A small network was shown many inputs. Here are its activations along a few directions, one row for each input.
Each table varies a few parts of the input and shows all the possible inputs, shuffled.
Descriptions start from the smaller parts, as in this example, which fits no table here: one of 8 places around a ring, together with either a single point or one of 11 places around a ring or (one of 3 separate values, together with one of 4 places along a line).
Shared parts are said once, and a part with two or three values counts as separate values.
In the rows, zero is written as 128.

Other details of the inputs vary at random and push rows far along two fixed directions, the same in every table; ignore that.

A family of inputs:
R1: [125 172 141 149 116 112 103 185 141 149 159  43  97]
R2: [134  85  98 122 135 138 140  69 128 106  90 190 161]
R3: [116  93 139 116 170 108 145 150 131 119 106 165 168]
R4: [135  98 104 138 147 144 128  77 105 109  81 193 164]
R5: [144 103 179 109 145  67 124 202 158 133  87 130 152]
R6: [144 132 111 157 113 139 138  61 115  98 128 160 134]
R7: [122 150  80 137 117 164 131  41 102 121 183 104 114]
R8: [143  87 164  98 162  87 125 204 154 146  88 121 162]
R9: [139 142 139 121 108  78 125 179 142 177 100  97 131]
R10: [142 125 146 113 134 123 114 202 164 162 131  97 148]
R11: [131 127 103 118 133 122 127 120 121 154 111 124 137]
R12: [126  95 125 115 119 130 135  87 115  81  94 210 123]
R13: [133 176 135 142 117 110 113 184 147 146 157  43  96]
R14: [125 161  99 140 141 154 115 125 126 123 168  70 102]
R15: [112  79 123 127 178 132 128  85 122  91 113 199 144]
R16: [116 101 122 129 152 160 137  86  99 105  79 198 150]
R17: [119 124 148 136 148 100 126 131 134 121 141 136 114]
R18: [134 121 152 120 133 125 105 202 158 166 134  97 150]
R19: [136 101 154 122 137 106 137 193 143 181  57 121 174]
R20: [119 153 103 138 162 161 118  59  94  97 200 110 102]
R21: [123 132 134 140 118 159 146  78 103  88 129 169 109]
R22: [116 100 132 124 149 132 135 158 150 128 110 178 179]
R23: [137 117 170 133 119  86 137 192 147 169  56 130 165]
R24: [142 144 128 147 117 112 125 123 117 138 109 131 134]
R25: [123  88 151  93 128  96 115 201 129 172  67 127 154]
R26: [115 112 157 136 131  81 132 218 161 138  75 133 159]
R27: [120 110 118 121 130 121 125  82 107  93  83 211 131]
R28: [136 142 140 133 124 126 115 139 152 115 141 142 136]
R29: [121 159 128 121  95 133 125 117 104 129 177  90  79]
R30: [128  99 164 125 151  92 116 142 135 102 100 167 150]
R31: [138 137 141 150 110 124 149 117 137 135 115 124 141]
R32: [127 145 138 112 121 123 118 133 164 116 140 143 130]
R33: [136 159 111 147 120 159 149 102 121 155 165  70 121]
R34: [122  85 129 122 141 168 147  91 107  92  91 197 142]
R35: [122 184 132 146 115 143 134 116 100 142 157  90  90]
R36: [137 164 136 148  97 149 152 111 123 132 173  83  96]
R37: [134 132 102 139 112 129 139  56 124 102 129 162 128]
R38: [130 147 105 110 117 153 133 120 106 143 174  84  82]
R39: [123 153 132 133 129 137 114 186 154 185 186  59 107]
R40: [116 147 137 142 126 123 134 146 146 123 148 150 145]
R41: [125 167 108 109 131 158 118 118 148 137 191  88 109]
R42: [111 171 106 162 126 162 117  65 125 104 205 139  91]
R43: [126 121 130  92 160 118 129 126 140 120 137 120 129]
R44: [148 103 137 100 108 113 140 187 150 171 118  86 129]
R45: [110 181  92 138 127 152 118  59 126  78 176 114  83]
R46: [145  91 132 140 113 138 142  82 121  79  97 201 144]
R47: [123 135 156 110 105  87 114 189 125 168 105  99 121]
R48: [129 138 110 118 104 152 133 109 115 143 181  74 103]
R49: [138  79 147 122 127 144 153 139 138 128  84 156 160]
R50: [108 151  99 151 143 152 115 125 127 137 172  77  91]
R51: [141 109 129 118 125 149 132 141 109 131 123 127 118]
R52: [121 108 137 142 136 140 108  92 138  77 114 214 158]
R53: [134 165 109 147 108 166 133  65  86  93 182 126  75]
R54: [134 159  97 137  98 153 142  50 110  99 187 121  83]
R55: [127 137 145 103 142  98 128 125 145 107 136 129 119]
R56: [136 110 147 129 124 109 122 145 114 123  71 174 141]
R57: [156 142 132 126 103 138 138 176 130 176 166  39 106]
R58: [101  98 101 142 162 147 135 100 124  81  96 195 162]
R59: [129  95 112 127 148 152 125  89  94 101  82 199 147]
R60: [113 144  92 119 119 176 127  60  84 108 187 115  85]
R61: [129 165 115 140  93 121 129  97 122 142 172  79 108]
R62: [137 153 146 120  80 108 131 168 137 166 170  47  97]
R63: [125 117 140 129 140 117 104 202 148 153 110  79 137]
R64: [117 125 111 110 145 135 118 135 149 116 117 115 126]
R65: [130 107 158 115 109  68 117 188 145 168  64 131 162]
R66: [117 109 155 127 153  87 144 148 135 107 105 175 158]
R67: [121 123 111 119 128 123 119 118 115 153 114 120 144]
R68: [116 166 135 153 118 108 113 184 148 160 161  50  85]
R69: [143 116  96 145 130 160 139  63 111 110 129 151 144]
R70: [126  93 123 101 140 119 124 142 118 139  73 167 144]
Description of these inputs: one of 2 separate values, together with either (one of 3 separate values, together with one of 5 places along a line) or (one of 4 places along a line, together with one of 5 places around a ring).
Question: The inputs of R23 and R19 match in every part but the choice among 2 separate values. If R62 is changed in the same way as R23 into R19, which row does it become?
Answer: R48
Question: Change only the choice among 3 separate values in R50. List by row number the other rows that result.
Answer: R15, R39
Question: Change only the place on the line of 4 in R19. List by row number the other rows that result.
Answer: R4, R11, R67
Question: Change only the place on the line of 5 in R5. List by row number the other rows that result.
Answer: R17, R30, R55, R66
Question: Start at R23 and move only the place on the line of 4, one step at a time. The first step leads to R24. Which rows follow, in order?
Answer: R9, R65
Question: Change only the place on the ring of 5 in R23. List by row number the other rows that result.
Answer: R21, R31, R35, R36

A family of inputs:
R71: [128 116 131 121 158  99 117 170 139 138 104 105 135]
R72: [121 128 137 105 127  89 128 159 163 144 116 119 142]
R73: [136 130 131 134  97 118 126 172 127 153  88 120 137]
R74: [149 118 123 118 109 112 149 164 141 169 107 125 143]
R75: [107 168 103 170 136 171 139  53 115  69 172 146 102]
R76: [126 110 134 161 146 137 131 103 132  75 101 186 145]
R77: [136 145 119 113 103 135 140 117 115 128 200  71  88]
R78: [139 119 153 126 127 113 118 172 162 144 136 127 154]
R79: [144 111 145  90 104 119 118 169 151 126 110 111 128]
R80: [104 105 128 128 160 150 120 107 132  94 123 198 158]
R81: [121  96 120 145 171 152 127 107 131  82 108 179 152]
R82: [122  99  96 126 135 158 124  99 109 108  86 183 152]
R83: [133  81 131 109 124 131 137  89 128  88 117 190 130]
R84: [102 109 117 113 160 122 112  94 122  98 111 193 150]
R85: [129  96 150 100 134 117 127 177 129 142 121 119 115]
R86: [134 150  98 160 140 172 124  44 120  81 192 146 117]
R87: [130  88 119 130 126 133 148  75 116 115  98 180 155]
R88: [117 146  91 114 134 187 112  54  93  71 170 139  89]
R89: [131 176 127 122  96 147 114 126 111 116 171  75  73]
R90: [139  96 131 120 128 138 144  67 118 108  92 171 163]
R91: [142 109 125 120  99 125 118 154 155 166  96 110 145]
R92: [114 122 131 114 154 101 125 172 146 137 103 108 133]
R93: [105 174 116 136 143 159 128 133 132 136 195  80 102]
R94: [127 123 133 114 132  90 133 160 162 135 107 108 139]
R95: [126  95 128 119 150 150 136  79 101 110  88 171 158]
R96: [115 136 159 136 124 114 132 180 156 135 117 130 138]
R97: [122 153  69 141 139 181 144  49  82 113 167 152 104]
R98: [147 118 139 120 133  88 114 159 152 143 116 114 142]
R99: [137 183 104 149 101 141 145 122 101 158 168  89  89]
R100: [117 140 152 120 123  82 114 167 141 144 113 130 134]
R101: [111 169 112 145 148 160 133 134 132 127 187  69  99]
R102: [118 175 119 136 120 148 136 121 149 134 199  80 108]
R103: [124 188 123 142 119 114 107 116 112 138 185  86  92]
R104: [108 126 135 104 149 100 120 171 146 146 111 118 136]
R105: [131 100 122 117 149 151 141  85 103 112  90 178 156]
R106: [127 155 122 113 131 155 127 125 114 142 186  82  64]
R107: [137 118 165 113 112 110 131 172 138 141 108 131 100]
R108: [133 153 107 139 100 140 142 105 109 155 180  65 106]
R109: [124 122 139 110 150  97 102 171 135 150 119 122 140]
R110: [119 103 122 139 145 143 143  96 154  79 111 182 156]
R111: [109 119 141 145 135 135 124 103 133  87 116 205 151]
R112: [131 132 164 142 125 110 114 180 146 139 125 133 142]
R113: [119 136 144 130 130  87 129 168 146 131  96 114 127]
R114: [134 111 164 116 109 103 131 174 130 135 114 126 109]
R115: [126 118 150 125 149 125 110 184 145 146 131 126 149]
R116: [136 112 147 135 155 127 113 184 145 141 124 118 145]
R117: [133 130 145 137 134  84 121 166 140 131  98 112 128]
R118: [140 157 125 113 109 144 135 113 131 140 190  82  70]
R119: [129  86 107 133 116 143 127  77 130 112  92 177 152]
R120: [128  92 146  97 132 115 132 180 121 136 124 114 125]
R121: [123 159  90 135 135 142 113  31 111  91 187 150 112]
R122: [133 107 159 113 107 101 136 176 122 129 117 120 119]
R123: [132 109 142 136 125 135 141  76 101 103  81 178 151]
R124: [129 108 123 120 121 136 111 166 138 168  92 109 140]
R125: [140 119 127 134 124 137 148  88 104 106  85 193 146]
R126: [139 168  90 134  94 152 130 113 120 153 170  70 106]
R127: [134 122 136 136  97 122 115 162 138 161  86 116 133]
R128: [125 167  98 160 138 142 112  40  94  81 169 148  97]
R129: [132 117 152 138 110 104 142 160 118 162  96 116 134]
R130: [154 117 146 109 114 114 146 150 137 162 102 109 152]
R131: [113 141 148 120 124  86 124 168 146 139 105 125 130]
R132: [116  85 105 132 138 154 119  89 113 114  88 177 147]
R133: [126 122 152 120 124 113 126 171 167 144 136 128 154]
R134: [136 179 131 167 124 144 118 129 122 128 189  82  96]
R135: [130 114 147 139 103 106 138 164 117 156  98 115 137]
R136: [157 122 138 110 113 114 149 157 138 163 104 117 149]
R137: [120 178 112 120 119 116 118 107 133 143 195  81 104]
R138: [125 167 111 156  94 145 121 111 108 153 161  71  89]
R139: [120 152 104 138 122 151 134 117  92 157 176  65 101]
R140: [134  97 123 146 149 140 135  94 148  80 112 180 157]
R141: [126 102 138 121 135 119 138 163 117 169 102 109 141]
R142: [137 114 135 134 124 137 145  81 103 105  83 185 149]
R143: [134 105 113 118 148 151 144  92 103 113  92 186 153]
R144: [134 117 136 120 155  99 105 171 135 145 112 114 137]
R145: [136 169 104 137 130 118 125 107 132 131 180  62  98]
Question: What is each input in this table made of?
Answer: one of 3 separate values, together with either one of 4 places along a line or one of 9 places around a ring or (one of 2 separate values, together with one of 6 places around a ring)
Question: The inputs of R71 and R145 match in every part but the choice among 3 separate values. If R97 is changed in the same way as R71 into R145, which row does it become?
Answer: R74
Question: The inputs of R125 and R143 match in every part but the choice among 3 separate values. If R128 is changed in the same way as R125 into R143, which row does it become?
Answer: R144
Question: Change only the choice among 2 separate values in R92. List by row number the other rows that result.
Answer: R101
Question: Change only the place on the ring of 6 in R140. List by row number the other rows that result.
Answer: R78, R86, R102, R110, R133
Question: Change only the choice among 2 separate values in R117. List by row number the other rows that result.
Answer: R76
Question: Change only the place on the ring of 9 in R127. List by row number the other rows that result.
Answer: R73, R99, R123, R125, R129, R135, R138, R142
Question: Change only the choice among 3 separate values in R124. List by row number the other rows that result.
Answer: R91, R127

A family of inputs:
R146: [126 140 115 137 126 135 129  97 110 121 129 135 120]
R147: [136 147 130 126 121 111 129 154 126 162 137  80 121]
R148: [138 138 139 120 112 126 133 160 138 155 149  85 116]
R149: [121  95 161 123 145  96 126 151 143 106  88 195 157]
R150: [125 141 117 141 120 137 129  99 115 118 131 138 120]
R151: [132 137 136 118 119 124 127 164 125 156 136  90 110]
R152: [132 139 129 126 121 111 128 153 132 161 132  82 124]
R153: [134 127 122 125 123 147 137  98 126 115 147 136 125]
R154: [126 138 113 135 129 134 129  96 110 121 130 133 123]
R155: [128 135 120 141 117 136 133  98 123 114 132 142 127]
R156: [125 141 116 140 123 136 128  99 112 119 129 137 119]
R157: [126  82 149 129 148 114 120 158 146 123  63 184 179]
R158: [126 129 116 124 131 144 129 102 109 118 136 135 115]
R159: [126  92 127 125 149 129 125 136 147 113  99 169 159]
R160: [131 135 121 140 118 136 135  96 126 116 134 142 130]
R161: [120 154 135 112 128 103 109 164 152 141 156  91 112]
R162: [134 139 120 139 119 137 137  94 128 117 140 136 130]
R163: [126 140 118 143 117 138 131  99 119 117 133 138 122]
R164: [125 121 112 121 134 142 129  96 115 120 140 129 121]
R165: [139  85 163 117 135  94 116 219 167 162  71 133 173]
R166: [125 129 118 128 124 146 129 104 113 115 138 137 114]
R167: [127 127 120 128 120 147 133 102 121 113 143 137 119]
R168: [124 130 137 135 138 121 121 115 132  86 136 144 113]
R169: [133 137 132 114 124 122 127 161 123 159 141  81 112]
R170: [126 125 120 128 122 146 131 104 118 113 136 142 119]
R171: [117  99 137 131 155 125 128 139 139 114  85 173 165]
R172: [122 145 129 128 142 125 129 168 145 151 149  81 123]
R173: [135 135 131 112 125 121 129 159 125 159 144  80 116]
Question: What is each input in this table made of?
Answer: either one of 3 separate values or one of 5 places around a ring or (one of 2 separate values, together with one of 10 places along a line)
